A small network was shown many inputs. Here are its activations along a few directions, one row for each input.
In each table, some parts of the input vary, and every possible input appears once, in random order.
Descriptions start from the smaller parts, as in this example, which fits no table here: one of 6 places along a line, together with either a single point or (one of 2 separate values, together with one of 5 places around a ring) or one of 11 places around a ring.
Shared parts are said once, and a part with two or three values counts as separate values.

Other details of the inputs vary at random and push rows far along two fixed directions, the same in every table; ignore that.

Table:
R1: [  1 -15   0   3  13  16   1   5 -14  -3  19   5  -2]
R2: [ -1 -10   0   4   0   9 -13  15  -5  -3  19  -9   9]
R3: [  5 -10  13  -6   9 -11   9  -7  -3  -3  11 -18   4]
R4: [ -4  13   4  -6  -3  -2  -1 -11  19   2 -20  14 -10]
R5: [  6 -16   8  -3   7   5   0   5  -1   6  19   0   1]
R6: [  4   8 -73  15 -55  -6  35  26 -49  32 -24  -6   9]
R7: [-10  13   1  -2   2   2   0 -12  12  -5 -22  19 -14]
R8: [  1 -10   5   0  -4   4 -13  15   1   2  20 -11  11]
R9: [  0 -14  10 -12   5  -3   9  -4  -1   1  12 -14  -1]
R10: [ 11 -12   5   6  15   1   1   1 -10  -1  18  -2   4]
R11: [ -3  18   1   4   6  -3  -1 -16   7  -9 -23  16  -9]
R12: [ -6  12   2  -4   0  -1   0 -11  16  -1 -22  17 -12]
R13: [-14  16   7 -14 -14 -11  -3  -8  20  -6 -22 -12  -1]
R14: [ 13 -10   7   4  12  -1   1   2  -7   3  18  -4   5]
R15: [ -9  20   1  -3 -13  -3 -14  -1  22  -2 -19   3  -1]
R16: [  8 -12   2   8  17   4   1   2 -16  -4  19  -1   4]
R17: [ 13 -12  10   3  10  -4   1   2  -4   4  18  -4   6]
R18: [-15  20  -3   3  -9   4 -16  -3  13 -12 -22   8  -4]
Description of these inputs: one of 3 separate values, together with either a single point or one of 5 places along a line.
Q: The inputs of R18 and R1 match in every part but the choice among 3 separate values. If R13 is changed in the same way as R18 into R1, which row does it become?
A: R9
Q: Which other rows does R5 become when the place on the line of 5 takes its other values? List them by row number.
A: R1, R4, R7, R12
Q: A walk changes only the place on the line of 5. It starts at R17 and steps to R14. List the rest of the walk in order.
A: R10, R16, R11

Table:
R19: [ -2 -31  19  -8  17  16 -13   8 -10  -9  39  -8   2]
R20: [-15 -11   5  -4  -3   5 -24  18  17  -6  14 -17   5]
R21: [ -3   4  -3  10   2   2  -3  -6 -16 -12  -1   2   0]
R22: [-13   2 -18  -1 -31  -6  11   9  -4   6 -25   4  -2]
R23: [ -3  23 -37   8  -9  -5  25 -14 -18   1 -35  13  -9]
R24: [ -7   7 -24  -4 -19   0  20  -6  -9  11 -23   9 -15]
R25: [14 -5 18  0 14 11 -6  0  3  5 14 12  0]
R26: [-16  11 -24  -4 -33  -3  -6  11  11  10 -20 -10   0]
R27: [  6  17 -28   6 -26 -10  -4  11  10  20 -22   5   2]
R28: [ -5 -24  -1  -4 -11  12  -6  22 -13   6  42 -21  14]
R29: [  7 -20  28   2  33 -18   0  -7 -10 -19  27 -27   9]
R30: [ -6  33 -30   2 -28  -2  -5  11   6   2 -29 -14   8]
R31: [  9  -7  -9   8  19  -4  14  -2  -4   8  -3  23 -11]
R32: [ 12 -20  -7  14  13  17   8   4 -36  -5  33 -10   6]
R33: [-12   5 -18  -3 -34  -2  10   4  -5   8 -23   3  -1]
R34: [-19  38  63 -16  38 -28 -29 -54  65 -46 -39   5 -15]
R35: [ -7 -10 -13  -8   8   6  13  -2  -9   2  -1   7 -11]
R36: [ 12 -33   9 -16   4  -6  23   3 -18  10  34 -35   9]
R37: [  7 -13  17   7   9   1 -12   7   6  -1  11  12   5]
R38: [ -3  -9   8   8  15  10 -35  17   2 -19  32 -25  16]
R39: [  3 -21  -1  13   4  11  -6  15 -30 -10  31 -13  18]
R40: [-25  42  45  -8  47   6 -29 -42  55 -41 -34  26 -23]
R41: [ -6  -6  -8 -12   9  13  15   0  -4   4  -1   4 -10]
R42: [ 15  16 -22   5 -15  -1  25  -6  -5  25 -27  23 -11]
R43: [-15  24 -25  12 -28 -15   1   7  -7  -1 -31   0   2]
R44: [ -7   9 -16 -12 -24   4  15   1  -7  11 -24   4  -5]
R45: [ -3  22 -32  13 -16  -5  20 -13 -20   3 -34  11 -11]
R46: [ 12  13 -20   4 -29  -5  13   1  -3  19 -25  17   3]
R47: [  2 -17 -12  14   3   5 -20  31 -16 -11  32 -28  20]
R48: [  0  26 -29  10 -17   2  24 -10 -17   5 -34   8  -9]
R49: [ 10 -19  -4   9   9  14  -1   9 -36  -8  31 -12  13]
R50: [ -8  27  57 -11  29   0 -40 -39  66 -27 -24  36 -20]
R51: [12 -8 10  0 30 11  5 -5  6  4 15 18 -7]
R52: [ 10  10 -26  12 -12 -11  24  -5  -7  21 -30  26 -14]
R53: [-13  13 -24  -8 -34   1  -5  10  14  10 -19 -12   3]
R54: [-10   2   8   7   3   2 -22   7  -1 -16  15  -9  10]
R55: [ 12 -16  28  -6  29 -11   0 -13  -8 -17  29 -29  13]
R56: [ -6   7 -19 -10 -26   1  13  -2  -7   8 -23   6  -5]
R57: [ -7  19 -27  12 -19 -12  13  -4 -19  -3 -38  10  -5]
R58: [ -8 -26  -1  -1  -9   9  -8  23 -15   5  41 -19  13]
R59: [ 13  13 -32   4  -8  -7  29 -10  -6  21 -28  27 -12]
R60: [ -9   8 -14  -8 -33   5  12   6  -1  11 -23   0   2]
R61: [-19 -11  12  -4  -4   1 -17  14   9  -6  17  -9   3]
R62: [  4 -22 -13  13  27  12  10   3 -37  -6  29  -5   5]
R63: [  8 -13 -13   7  -2  12 -18  26 -16  -8  34 -31  23]
R64: [  8 -14  29   0  16  14 -23  16  10   4  42  -4  11]
R65: [  9 -17  27   1  14  10 -26  12  10   1  42  -2  10]
R66: [ 10 -13   7   5  31   4   1  -8   3   2  14  21  -8]
R67: [ -3  22 -25   8 -30  -4  10  -2 -12  -1 -32   3   6]
R68: [ 10 -11  17   5   6   4 -13   3   6   0  13  12   6]
R69: [ 11 -12  29  -7  29  -7   4  -9  -8 -13  28 -31  14]
R70: [ 22  13 -13  -6 -18 -31  35 -19   3  25 -28   0  -4]
R71: [-13  16 -21 -10 -32   4  -3  14  15  13 -20 -14   4]
R72: [  0  -9  20   6  14  19 -15   9  -9 -18  29 -13  16]
R73: [  4  -5  14   4   3  -1 -19   8  10   4  19   6   5]
R74: [ -6   7 -29 -10 -13   1  25  -7  -6  10 -27  11 -13]
R75: [ 11  11 -22   5 -19  -8  15  -4 -10  19 -29  23  -6]
R76: [  3 -24 -12  16  30   8  10   8 -36  -7  28  -5   4]
R77: [ 21  15 -10  -8 -17 -27  38 -15   5  27 -29  -1  -2]
R78: [ -9   6 -17  -6 -34   1  10   3  -2   8 -22   2   1]
R79: [ 18 -29   3  11  15   5   0  15 -24  11  30   5   5]
R80: [ 20 -19  -6   4  -1  10 -16  26  -5  15  37 -15  16]
R81: [  1  -6  14   7   5  -4 -18  12  11   4  18   6   4]
R82: [-10   4 -19  -5 -22  -7  13   3  -9   6 -26   9  -8]
R83: [ -4  27  66 -17  35 -29 -23 -52  74 -24 -29  19 -20]
R84: [ -9  18 -26  14 -27 -11  10   3 -14  -4 -36   6   2]
R85: [-27  19  68 -28  27 -25 -23 -44  73 -33 -33   2 -24]
R86: [15 -3  2  6  6  6  6 -9  0 11  4 17 -9]
R87: [ -4  20 -31  16 -14  -9  21  -8 -19   0 -37  12 -13]
R88: [ -9  28  56  -5  37  -1 -35 -43  67 -25 -26  41 -30]
R89: [  9  22 -25   0 -26  -4  -1  15  13  23 -20   2   5]
R90: [ -3  -7  17   3  12  10 -26  11  -3 -19  35 -16  17]
R91: [ 18 -14  24  -1  21 -24  11 -12   9   5  14  -7  -1]
R92: [  9 -16  -3   8  10  17   2  13 -36  -4  31 -14  13]
R93: [ 10 -30  10 -18   4  -2  27   7 -19  14  33 -36  11]
R94: [  3 -28  18  -8  20  22  -6   2  -7  -8  39  -7  -3]
R95: [ -8   8  11   2   3   8 -18  10   2 -13  16 -13  12]
R96: [-10 -21  24 -10   8  20 -19  19   6  -5  47 -21  12]
R97: [-33  20  46 -19  39   0 -28 -33  63 -36 -30  28 -31]
R98: [  6  -2  -5   6  -2  -6 -20  18  13   7   5   0   8]
R99: [  1 -34  -3   1  12  12   9  15 -26   3  36  -8  -2]
R100: [ -2   5 -11 -17 -23 -25  32 -16  -1  15 -27 -14  -7]
R101: [ -4  -9  13 -11  12  19   1  -2   3  -3  14  -1  -9]
R102: [ 12  16 -17   3 -28  -2  15   5  -2  22 -25  16   3]
Q: The inputs of R22 and R60 match in every part but one. If R97 is changed in the same way as R22 into R60, which row does it become?
A: R41
Q: The inputs of R72 and R67 match in every part but one. If R40 is changed in the same way as R72 into R67, which row does it become?
A: R23
Q: What do these inputs look like to the network?
A: one of 3 separate values, together with one of 4 places along a line, together with either a single point or one of 6 places along a line
Q: Which other rows does R56 become when the choice among 3 separate values takes its other values? List them by row number.
A: R49, R50
Q: List by row number the other rows that have the place on the line of 4 and the choice among 3 separate values in common with R56.
A: R28, R36, R53, R74, R78, R94
Q: Which other rows does R79 become when the choice among 3 separate values takes its other values? List them by row number.
A: R57, R82
Q: Which other rows does R102 become when the place on the line of 6 takes its other values? List them by row number.
A: R25, R42, R51, R64, R89
Q: Which other rows does R68 become when the place on the line of 6 takes its other values? List them by row number.
A: R27, R66, R73, R75, R88
Q: List by row number the other rows that have the place on the line of 4 and the choice among 3 separate values in common with R65.
A: R46, R50, R59, R70, R80, R86
